These are the activations of a small neural network, seen along a few directions. Each row is one input.
In each table, some parts of the input vary, and every possible input appears once, in random order.
A made-up example of a description, with smaller parts first: one of 3 separate values, together with either a single point or one of 9 places around a ring or (one of 5 places around a ring, together with one of 6 places along a line).
Shared parts are said once, and a part with two or three values counts as separate values.

Rows:
R1: [ 0.46  1.55 -3.09 -2.18  0.82  0.46  0.08  0.44  0.64 -2.73 -0.35 -1.45]
R2: [ 2.57 -0.54  7.15  2.03 -0.93 -2.10 -3.01 -1.04  2.75 -1.32 -1.27  2.98]
R3: [-1.89  0.19  1.53  1.64 -2.71  1.20  0.27 -0.26 -2.35  1.88  0.75 -0.09]
R4: [ 0.70  1.05 -3.93 -1.37 -0.35  1.76 -0.38  0.15  0.96 -0.37 -1.28 -2.04]
R5: [-2.12  0.68  2.42  0.86 -1.54 -0.07  0.74  0.04 -2.69 -0.45  1.69  0.50]
R6: [ 2.08  0.79  5.57  3.13  1.78 -4.34 -2.73 -2.52  3.20 -2.04 -3.83  1.57]
R7: [-2.36  0.08 -0.46  2.42  0.27 -3.81  0.89 -2.07 -3.21 -2.55 -0.93  0.18]
R8: [-0.14  0.09  0.46 -1.27 -3.17  1.51  1.06  1.21 -0.27  3.25  2.63  0.45]
R9: [-1.86  0.91 -0.11  3.23 -0.31 -0.77  1.07 -1.11 -2.17  0.66 -2.15 -1.41]
R10: [-2.94  0.96 -0.06  1.73  0.78 -2.23  0.84 -1.52 -3.08 -1.89 -1.68  1.15]
R11: [-2.40 -0.23  2.17  1.97 -1.49  1.12 -0.54  1.74 -1.94  2.44  0.93 -0.73]
R12: [ 5.35  0.19  1.42 -1.03  1.56 -1.80 -4.04 -0.44  5.96 -3.43 -3.30  1.41]
R13: [ 0.17  0.78 -3.24 -1.00  0.97  1.81 -1.11  2.22  1.40  0.23 -0.98 -2.57]
R14: [-2.88 -0.52  0.49  4.07  0.41  0.46  0.61  0.15 -0.39  1.34 -1.92 -2.39]
R15: [-0.20  1.04 -2.12  2.62  3.69  1.24 -0.18  0.57 -0.25  1.33 -1.85 -1.44]
R16: [-2.14  1.42  0.78  2.40  0.90 -2.09  1.54 -0.85 -2.47 -1.64 -1.21 -0.82]
R17: [-1.10  0.06  0.45 -2.68 -2.22  0.08  0.79  0.87 -1.31  0.63  3.10  2.95]
R18: [-2.32 -0.67  1.19  0.89 -2.21 -1.77  0.07 -1.17 -3.47 -1.36  1.98  1.49]
R19: [-2.92 -1.32  2.13  2.48 -1.99  2.34 -0.16  1.00 -0.53  2.52  0.92 -1.11]
R20: [ 0.34  0.16 -4.42 -2.19  0.14 -1.28 -0.65 -0.86 -0.10 -3.64 -0.10 -0.49]
R21: [ 1.21 -1.39 -0.68 -2.85 -0.24  1.92  0.66  2.15  0.73  2.99  1.55 -2.10]
R22: [ 4.93 -1.30  5.94 -0.43 -1.59 -1.70 -1.91  1.14  4.55 -0.36  0.23  3.84]
R23: [ 0.78 -1.13 -1.41 -4.68 -0.56  0.50  1.11 -0.30 -0.72 -0.19  1.73  0.98]
R24: [-2.36  0.53  0.52  3.56  0.92 -0.79  0.25  0.90 -1.78  1.25 -1.93 -2.01]
R25: [ 0.70 -2.48 -0.72 -2.34 -0.74  3.11  1.06  1.49  2.15  3.10  1.55 -2.42]
R26: [-0.16  0.54 -3.18  1.42  3.05 -1.80  0.36 -2.45 -1.66 -2.43 -0.94  0.69]
R27: [ 6.85 -2.43  3.99 -2.47  0.10 -1.37 -1.78  0.07  5.05 -1.04 -1.09  2.09]
R28: [-2.93  0.20  1.59  0.19 -1.72 -0.22  0.03 -0.61 -3.33 -0.71  1.22  2.42]
R29: [ 0.02  1.86 -1.91  1.43  3.66 -0.10  1.03 -1.20 -0.94 -1.55 -1.20 -0.29]
R30: [-0.45 -0.81  0.03 -1.98 -2.73 -1.47  0.79  0.28 -1.47 -0.02  3.88  2.01]
R31: [ 1.74 -1.09 -1.37 -3.22 -1.53  1.88  1.39  0.10  0.28  2.43  1.31 -1.55]
R32: [-1.19 -1.41  1.09 -0.41 -2.40  2.68  0.69  2.54  1.58  3.88  2.80 -0.52]
R33: [-0.32  1.05 -3.98 -2.88  0.67  0.33 -0.65 -0.26  0.04 -2.99 -0.86  0.52]
R34: [ 1.56 -0.63 -0.53 -3.99 -0.39  0.63  1.86  0.39 -0.09  0.08  2.22 -0.96]
R35: [-0.67 -0.30  1.12 -0.91 -1.91  1.46  0.28  3.25  0.15  3.80  2.81 -0.18]
R36: [-0.71 -0.01 -2.15  3.13  3.17  2.46  0.18 -0.16  1.12  1.43 -1.85 -1.81]
R37: [-0.35 -0.30 -3.28 -0.49  0.45  3.03 -0.74  1.53  2.81  0.32 -0.98 -2.91]
R38: [ 1.43 -2.03 -1.85 -4.00 -1.09 -1.08  1.11 -0.91 -0.87 -0.84  2.49  0.00]
R39: [ 0.29  1.33 -2.77  2.27  2.45  1.20  0.58 -1.45 -0.65  0.73 -2.12 -0.91]
R40: [-0.31  0.57  1.31 -2.01 -2.02  0.26  1.52  1.54 -0.66  0.90  3.58  1.04]
R41: [ 4.31  1.17  2.69  2.15  4.51 -2.44 -3.32 -2.75  4.55 -1.86 -3.86  2.27]
R42: [-0.77  1.39 -2.76  0.75  3.57 -0.23  0.32 -1.88 -1.53 -1.79 -1.68  1.65]
Q: What is each input in this table made of?
A: one of 6 places around a ring, together with either a single point or one of 6 places along a line
Q: The inputs of R17 and R28 match in every part but the place on the ring of 6. If R40 is changed in the same way as R17 into R28, which row does it become?
A: R5
Q: The inputs of R41 and R27 match in every part but the place on the ring of 6. If R26 is changed in the same way as R41 into R27, which row does it become?
A: R38
Q: Which other rows agree with R33 in the place on the ring of 6? List them by row number.
A: R1, R4, R12, R13, R20, R37
Q: Start at R4 and move only the place on the ring of 6, one step at a time. The first step leads to R39. Which rows follow, in order?
A: R9, R3, R8, R31
Q: Start at R14 and move only the place on the line of 6, one step at a time. The first step leads to R24. Which rows follow, in order?
A: R9, R16, R10, R7

Rows:
R43: [ 0.50  2.01  1.39  4.74  4.48 -1.65  0.00 -1.80 -0.13  0.91 -4.96 -1.64]
R44: [ 7.43 -1.97  4.98 -3.89 -0.54 -0.63 -2.06 -0.40  6.42  1.48  2.01  3.75]
R45: [-1.82  1.24  0.37  3.74  4.20  0.54  0.64  1.42 -0.41  2.17 -0.57 -0.58]
R46: [ 0.32 -0.42 -4.25 -4.12 -1.39  1.56  1.08  2.97  0.29  0.82  1.39 -4.92]
R47: [ 0.01  1.52 -4.30 -1.57  3.03  0.04 -0.76  2.08  1.71 -2.67 -0.60 -0.92]
R48: [ 4.94 -1.65  5.70  1.90  0.75  2.80 -2.61  2.66  6.16  4.56 -2.01  0.69]
R49: [-0.95 -0.32 -5.32 -0.70  2.29  0.74 -1.50  0.58  1.66 -2.79 -0.94 -0.70]
R50: [-2.36 -2.44 -0.56  2.56 -1.28  3.15  2.67  0.78 -1.27  4.89  1.23 -4.20]
R51: [-4.44  0.72  1.35  0.79 -4.47  0.86 -0.76 -0.20 -3.03 -0.42  1.45  2.20]
R52: [-1.39 -0.58  0.47  1.62 -0.48  2.47  3.31  2.30 -1.22  4.90  1.49 -4.38]
R53: [ 3.11 -0.67  0.06  0.17  2.20 -3.47  0.49 -4.99 -0.46 -3.11 -1.69  2.26]
R54: [ 6.07 -1.25  1.99 -4.01  0.20  3.03 -4.30  1.95  8.82 -0.85 -1.54 -0.61]
R55: [ 1.41  0.52 -4.00  0.52  2.50 -1.06 -1.50 -2.80  2.44 -4.65 -5.32 -1.75]
R56: [-2.79 -0.62 -0.64  4.70  3.47  1.21 -0.07 -0.08 -0.46  2.11 -0.89 -0.37]
R57: [-2.94 -0.77  3.29 -1.02 -4.83 -1.17  1.54  2.28 -2.02  0.93  2.50 -1.69]
R58: [ 1.48  0.13  0.03 -2.11  2.80 -2.17  1.49 -0.30 -0.94 -1.35  2.39  3.20]
R59: [-3.55  2.50  2.36 -0.15 -3.66  0.18 -0.05  1.21 -2.93 -0.34  1.71  1.96]
R60: [-2.66  1.10  3.13  1.69 -0.43 -2.67 -1.13  1.44 -1.41 -2.40  1.01  2.02]
R61: [ 0.03 -0.33 -1.82 -2.98 -1.18  1.30  1.57 -1.76 -2.88  0.65  2.70  3.38]
R62: [-3.57 -0.71  2.14  2.63 -1.19 -2.02 -1.86  0.02 -1.50 -2.50  0.71  2.26]
R63: [ 1.50 -1.84  0.16 -4.75 -1.48 -0.64  3.53  0.70 -2.06  1.96  3.74 -0.57]
R64: [-0.44  0.18  0.44  5.64  3.78 -0.98 -0.71 -3.31 -0.18  0.84 -5.39 -1.42]
R65: [-2.23  2.77 -0.51  2.32  0.78  3.50  1.69  1.18 -1.98  3.93  0.62 -0.77]
R66: [ 2.33  2.33 -3.04 -0.31  3.20 -1.75 -0.76 -1.29  2.49 -4.52 -4.87 -1.96]
R67: [-0.41  3.00 -5.42 -3.17 -0.35  2.70 -0.20  1.95 -0.31 -0.36  0.49 -1.03]
R68: [ 3.99  1.12  1.00 -0.67  2.90 -4.10  1.20 -3.53 -0.37 -3.01 -1.29  2.04]
R69: [-0.62  0.27  3.11  4.09 -1.01 -3.98 -2.44 -3.10 -1.27 -4.14 -3.18  1.06]
R70: [ 0.57 -1.69 -0.96 -1.23  2.07 -1.53  0.79 -1.75 -1.03 -1.44  2.10  3.43]
R71: [ 0.25  2.05  4.05  3.20 -0.29 -4.63 -1.71 -1.68 -1.18 -4.03 -2.78  0.81]
R72: [ 0.58 -3.67 -0.85 -3.88 -2.28  0.01  2.88 -0.75 -2.15  1.92  3.51 -0.38]
R73: [ 0.93  1.47 -0.80 -3.87 -0.40  0.65  2.25 -0.32 -2.78  0.71  2.95  3.15]
R74: [ 3.74 -1.27  7.48  0.48 -4.37 -1.69 -4.04  2.08  6.26  0.73  0.10  3.25]
R75: [-1.35  1.18 -6.46 -2.28 -1.15  3.42 -0.92  0.47 -0.36 -0.45  0.21 -0.81]
R76: [-3.18  0.93 -1.54  3.27 -0.02  4.19  1.00 -0.30 -2.04  3.90  0.35 -0.56]
R77: [-0.64 -2.27 -5.29 -3.25 -2.20  2.27  0.40  1.46  0.24  0.76  1.12 -4.73]
R78: [-3.86 -2.58  2.28 -0.09 -5.65 -0.50  0.86  0.85 -2.10  0.88  2.25 -1.47]
Q: What is each input in this table made of?
A: one of 4 separate values, together with either a single point or (one of 2 separate values, together with one of 4 places along a line)
Q: The inputs of R71 and R66 match in every part but the choice among 4 separate values. If R74 is changed in the same way as R71 into R66, which row does it become?
A: R54
Q: Which other rows does R47 become when the choice among 4 separate values takes its other values? List them by row number.
A: R45, R58, R60
